These are the activations of a small neural network, seen along a few directions. Each row is one input.
In each table, some parts of the input vary, and every possible input appears once, in random order.
Descriptions start from the smaller parts, as in this example, which fits no table here: line(6) and (point or ring(9) or (values(3) and ring(8))).
Shared parts are said once, and a part with two or three values counts as separate values.

Rows:
r1: [ 3.67 -2.74  1.51  0.45 -0.41 -0.43  3.12  1.69 -0.77  1.25  0.02 -2.64]
r2: [-1.51 -1.72 -2.32  0.25 -2.31  0.76 -0.94  0.13  0.61 -1.41  4.24 -5.20]
r3: [-0.08 -2.00 -1.98  0.50 -2.10  0.00 -0.53  1.08  1.28 -0.63  3.76 -4.39]
r4: [ 2.19 -2.08  0.35  2.75 -0.69 -2.02  1.62  1.83  0.93  2.22  1.76 -1.97]
r5: [-0.01 -2.29 -0.22  4.81 -0.48 -1.65  1.51  3.22  1.61  2.04 -0.16 -2.17]
r6: [ 2.50 -3.04 -0.28 -1.59 -1.81  0.49  1.72  1.42  0.68 -0.58  0.99 -4.22]
r7: [-1.66  3.72  0.99 -1.30  2.83  1.11 -2.50 -4.26 -3.61 -3.59 -1.71  4.43]
r8: [ 1.05 -2.40 -1.36  0.67 -2.10 -1.17  0.17  1.65  2.35  0.44  2.68 -3.52]
r9: [-0.08 -2.31 -1.30 -2.00 -2.01  2.46  0.47 -0.16 -1.03 -2.36  2.59 -5.99]
r10: [ 3.54 -2.89  0.59 -0.52 -1.67 -0.17  2.18  1.55  0.28  0.54  0.15 -3.23]
r11: [-2.58  3.96  0.85  2.02  2.42  0.52  2.29 -0.05  2.00  1.96 -4.58  8.36]
r12: [-0.12 -2.40 -1.11  3.76 -1.74 -1.48  0.51  3.13  2.60  1.35 -0.09 -2.76]
r13: [-1.18 -2.60 -1.95  2.68 -1.91 -0.90  0.01  3.07  2.99  0.23  0.70 -3.74]
r14: [-3.77 -1.95 -2.83  2.22 -2.14  1.02 -1.06  1.50  1.16 -1.59  2.36 -5.43]
r15: [ 0.49 -2.71  0.26 -1.01 -2.44  0.63 -0.98  0.82  0.05 -2.08  3.21 -3.26]
r16: [ 2.07 -2.22 -0.53  1.75 -1.94 -1.80  0.66  1.74  1.93  1.54  1.86 -2.55]
r17: [ 0.78  4.27  1.09 -4.73  3.76  0.04 -1.81 -2.97 -3.26  2.16 -3.68  4.40]
r18: [ 2.82 -2.81  2.60  1.15 -1.08 -1.44  1.11  1.68 -0.34  0.73  1.19 -0.83]
r19: [-2.34  4.68 -0.88  0.02  3.68  0.68 -2.09 -4.52 -2.26 -2.09 -1.40  3.89]
r20: [ 0.10  3.34  3.31 -1.39  1.02  0.29  2.13 -0.83  0.12  0.54 -3.13  9.03]
r21: [-2.55  4.35 -0.53 -0.58  4.22 -0.85 -3.11 -2.06 -1.13  3.22 -4.05  5.37]
r22: [ 0.70  3.90  2.50 -2.16  1.76  1.51  3.73 -1.00  0.10  0.86 -4.29  7.60]
r23: [-0.94 -2.46 -0.11 -1.24 -2.63  1.40 -1.37 -0.12 -0.61 -2.83  3.71 -4.10]
r24: [-0.65  4.20  1.37  0.08  1.92 -0.01  2.46 -1.11  1.40  1.98 -2.79  8.37]
r25: [ 0.10  3.60  1.93 -3.89  2.92 -1.09 -3.30 -2.73 -3.17  1.71 -2.53  6.01]
r26: [-4.37  4.42 -1.29  1.80  4.12  1.17 -2.13 -3.46 -1.68 -2.14 -3.11  3.93]
r27: [-2.32 -2.21 -2.53  2.49 -1.92  0.26 -0.66  2.46  1.89 -0.83  1.85 -4.64]
r28: [-0.89  4.48  0.15 -2.14  3.55  2.18 -1.11 -4.44 -3.69 -3.25 -2.78  2.81]
r29: [ 1.34 -2.61 -0.91 -1.75 -1.80  1.68  0.95  0.82 -0.39 -1.61  2.08 -5.12]
r30: [ 1.67 -3.10  0.90 -0.86 -2.46 -0.58 -0.28  1.39  1.12 -1.04  2.13 -2.39]
r31: [ 2.71 -2.94  1.75  0.19 -2.32 -1.22  0.18  1.54  0.70  0.04  1.31 -1.42]
r32: [-0.67  4.56 -0.01 -2.45  3.75 -1.39 -2.95 -3.03 -1.86  3.25 -2.28  5.37]
Changing only one part turns r22 into r11. The same change can be made to r1. Which row results? -> r5
What is each input in this table made of? -> line(4) and (values(3) or line(5))
List by row number the other rows that have the line(4) part in common with r4. -> r2, r3, r8, r16, r19, r24, r32

Rows:
r33: [ 5.45 -0.46  3.91 -2.92  0.31 -2.51  1.63  0.43 -1.19  3.88 -0.56  3.23]
r34: [-2.21 -3.88 -1.26  1.46 -3.91  0.79 -0.81  2.30  1.84 -2.28  4.59 -5.26]
r35: [ 1.30 -3.46 -0.47  3.11 -3.38  0.53  4.38  3.46  2.43 -0.61  1.07 -4.68]
r36: [ 3.98  0.09  3.23 -2.89  0.37  1.94  3.74 -0.65 -1.67 -1.04 -1.46  2.36]
r37: [-1.20 -2.63 -3.34  1.36 -0.77  0.27 -3.39 -0.66 -1.22 -3.20  3.76 -8.48]
r38: [-0.05  2.00  1.19  3.32  1.73 -3.19  0.01  1.58  1.95  5.08 -3.80  6.15]
r39: [ 0.49  1.51 -0.19 -5.73  1.87  1.54 -3.82 -3.80 -5.18 -2.63 -0.17 -2.03]
r40: [-5.11  4.56 -3.09  0.64  4.02  1.12 -3.82 -3.81 -2.44 -0.45 -1.64  1.02]
r41: [ 2.98 -4.70 -0.42  2.36 -2.62 -2.98  1.86  5.06  4.02  4.71  1.49 -3.86]
r42: [-1.91  2.41  0.52  2.97  2.37  0.49  3.01  0.12  1.46  0.24 -4.23  5.28]
r43: [-4.63  3.90 -1.60  1.17  1.19  0.55 -1.67 -1.33  1.38 -1.13 -0.50  4.64]
r44: [ 0.93  0.67  1.52 -4.86 -1.19  1.45 -1.11 -2.70 -1.39 -2.58  1.44  1.62]
What is each input in this table made of? -> values(3) and line(4)
Changing only the line(4) part turns r43 into r40. The same change can be made to r44. Which row results? -> r39
Change only the line(4) part in r35. List by row number the other rows that result. -> r34, r37, r41

Rows:
r45: [-4.23 -2.33 -3.63  2.97 -3.05  0.50 -2.91  1.39  2.14 -2.92  4.17 -5.99]
r46: [-0.60  3.19  0.17 -3.30  1.78 -0.03 -2.27 -2.60 -1.48  0.77 -0.55  3.75]
r47: [ 3.71 -3.77  0.44  1.02 -1.08 -1.49  1.88  3.06  0.38  2.91  0.08 -4.60]
r48: [ 0.15 -3.85 -0.56  4.33 -2.74 -3.18  0.52  4.67  4.26  3.93  1.84 -2.33]
r49: [ 2.91 -3.30  0.89  1.01 -2.27  1.37  5.30  2.85  1.13 -0.84  0.36 -3.64]
r50: [-0.88 -2.59 -2.68 -0.71 -1.25  2.07 -1.43 -0.49 -1.53 -4.03  2.38 -8.18]
r51: [ 1.73  2.00  2.18 -2.42  1.34 -2.14 -0.66 -0.06  0.00  3.86 -2.34  5.90]
r52: [-5.54  5.29 -1.95  0.76  4.25  2.07 -2.79 -4.16 -2.81 -2.65 -3.00  3.30]
r53: [-1.83 -2.61 -2.69  3.48 -2.50 -1.44 -1.25  2.42  3.06  0.84  3.45 -4.61]
r54: [ 0.72  2.26  2.77 -2.38 -0.08  0.92  2.50 -0.68  0.85  0.26 -2.14  6.87]
r55: [ 4.59 -1.80  2.68 -2.04 -0.62 -2.03  0.10  0.80 -1.05  2.32  0.27  0.33]
r56: [-0.14 -0.54 -0.07 -3.77 -0.41  1.91 -2.99 -2.94 -3.32 -4.55  2.87 -3.28]
r57: [ 1.58 -2.75 -1.74 -0.01 -0.81  0.22  0.15  0.68 -0.67 -0.24  1.64 -6.85]
r58: [-0.61 -3.44 -0.25  4.40 -3.81 -0.28  3.83  4.58  5.16 -0.01  2.06 -1.21]
r59: [ 2.38 -0.75  0.67 -3.05 -0.16 -0.14 -1.54 -1.64 -2.32 -0.79  2.03 -1.92]
r60: [-0.30  3.85  0.92  2.15  4.32 -2.21  0.06 -0.45 -0.05  4.04 -5.26  6.58]
r61: [ 3.63 -1.38  3.29 -2.13 -1.94  0.87  3.53  0.37 -0.32 -1.37  0.52  1.18]
r62: [-3.29  3.49 -0.51 -3.91  1.51  2.29 -3.73 -4.02 -2.62 -2.95  0.32  2.46]
r63: [-2.72  5.02 -1.20  1.34  4.61 -0.18 -1.41 -2.84 -1.64  0.99 -3.68  4.49]
r64: [-1.28  4.02  1.25  2.26  2.93  0.91  3.12 -0.94  0.83  0.43 -5.03  7.75]
What is each input in this table made of? -> line(4) and line(5)
Changing only the line(4) part turns r58 into r45. The same change can be made to r54. Which row results? -> r62
A walk changes only the line(4) part. It starts at r52 and steps to r63. List the rest of the walk in order. -> r60, r64
Change only the line(5) part in r46. List by row number the other rows that result. -> r53, r57, r59, r63
A walk changes only the line(4) part. It starts at r56 and steps to r59. List the rest of the walk in order. -> r55, r61
